K2: [182 128 110 103 134 160 158 149 122]
K748: [ 68 121 147 131 138  92 206 138  80]
K751: [137  99 132 121 120 153 130 118  80]
step -1: [110] : [109]
key -> tag
[137] -> K875
[69] -> K648
[67] -> K363
[206] -> K400
[182] -> K254
[207] -> K44
[68] -> K635
join K748 1:  : K635
which: [182 128 110 103 134 160 158 149 122] : K2

K313: [ 58 179  69 184  76  57  94]
K436: [161 132  67 173  69 116 138]
K458: [176 106  85 136  66 114 155]
K647: [ 58 179  69  70  76  57  94]
K339: [137  60 169 176  72 194  59]
K593: [ 63 157 193 146  76 163 148]
K353: [ 77 115  63 163 161  88 193]
K291: [101 140  58 139  98  60  66]
K687: [138 141 150 143 115  96 160]
K508: [142 106 105 197 144  80  99]
Table of tags by key:
[136] -> K899
[163] -> K613
[162] -> K5
[176] -> K842
[197] -> K788
[164] -> K581
[161] -> K521
[88] -> K872
join K353 4:  : K613
step -1: [144] : [143]
where: [169] : K339, 3
where: [144] : K508, 5
which: [ 77 115  63 163 161  88 193] : K353

K602: [149 167  82 140]
K607: [119 164  51 182]
K258: [139  90 139  48]
step +1: [ 90 139] : [ 91 140]
where: [140] : K602, 4
step +1: [119 164  51] : [120 165  52]
where: [82] : K602, 3
step +1: [149 167  82] : [150 168  83]
step -1: [139  90] : [138  89]
key -> tag
[182] -> K282
[167] -> K357
[164] -> K851
[90] -> K953
join K607 2:  : K851

K924: [135 139 118 109 163 141 151 156 126 127 190 167 151 138 149 148 111 140
 149  96 134 154 136 133 115 143 154 139 141 150 159 133 166 112 148 171
 127  94 123 136 158 121  95 111 163 154 120 140 116 125 174 158 139 154
 137 153  99 100 115 122 165 118  88]
K464: [130 122 154 150 101 147 117 161 107 134 108  93 171 139  77 112 172  58
  84 125 102 125 119 139 134 185 154 119  83 124 120 164  98 112 163  97
 169 113 148 132  77 168 113  74 136 136 126 143 149 109 103 114 146 149
 144 144  96 146 120 131 113 140 140]
K902: [168 163 114 124 132 150 119 151  98 121 187 173 117 138 143 113 127 164
 151 115 154 139 139 135  72 113 142 172 152  99 118  89 159 145 119 161
 134 136 124 145 143 132  76 152 148 123 146 148 120 183 126 108 136 125
 162 110 111 108 183 169 123 120 125]
K253: [168 163 114 124 132 150 119 151  98 121 187 173 117 138 143 113 127 164
 151 115 154 139 139 135  72 113 142 172 152  99 118  89 159 145 119 161
 134 136 124 145 143 132  76 133 112 135 109 122  95 129 148 137 126 124
 126 104 149 120  92 103 117 159 122]
K960: [158 169 115  98 117 168 133 155 133 145 177 180  93 135 105 120  84 142
 144 139 150 124 157 146  75 120 118 148 149  61 130 129 142 168 107 153
 112 164  71 164 120 153 108 137 155 124 144 157 136 138 119  93 139 114
 144 118 172 112 144 178 160 160  82]
K951: [126 122 138 165 136 117 112 109 124 129  97 128 137 129 126 137 111 130
 122 134 144 120 145 112 151 121 121 121 130 128 130 129 116 110 116  95
 145 143 103 140 134 138 161 102 118 115 113  99 135  98 126 168 123 122
 104 139 151 150 127 122 130  99 139]
K509: [135 139 118 109 163 141 151 156 126 127 190 167 151 138 149 148 111 140
 149  96 134 154 136 133 115 143 154 139 141 150 159 133 166 112 148 171
 127  94 123 136 158 121  95 111 163 156 117 148 116 166 128 122 131 126
 174 121 107 117 185 162 117 108 137]
K608: [135 139 118 109 163 141 151 156 126 127 190 167 151 138 149 148 111 140
 149  96 134 154 136 133 115 143 154 139 141 150 159 133 166 112 148 171
 127  94 123 136 158 121  95 111 163 156 117 148 137 140 126 105 122 129
  91 104 126 118 131 108 117 112 139]
Table of tags by key:
[134] -> K614
[136] -> K615
[163] -> K202
join K924 5:  : K202
step -1: [117] : [116]
step -1: [127] : [126]

K222: [141 116 128 131  93 110 114]
K288: [131 134 112 123 115 130 146]
K930: [145 115 129 111 113 145 146]
K513: [126 123 117 142 121 128  68]
step +1: [113 145] : [114 146]
step +1: [111 113] : [112 114]
where: [113] : K930, 5
Table of tags by key:
[111] -> K563
[128] -> K825
[142] -> K330
[131] -> K390
join K513 4:  : K330
where: [142] : K513, 4
step -1: [112] : [111]

K940: [128  69 181 140]
K405: [123  98 114 141]
K994: [163 209 171 122]
K463: [111 131 158 142]
K807: [156 152 144 129]
K755: [123  98 114 128]
K957: [128  69 181 111]
K917: [163 209 171 121]
step -1: [114] : [113]
where: [142] : K463, 4
Table of tags by key:
[97] -> K707
[152] -> K674
[151] -> K374
[98] -> K267
[128] -> K127
[99] -> K360
join K755 2:  : K267

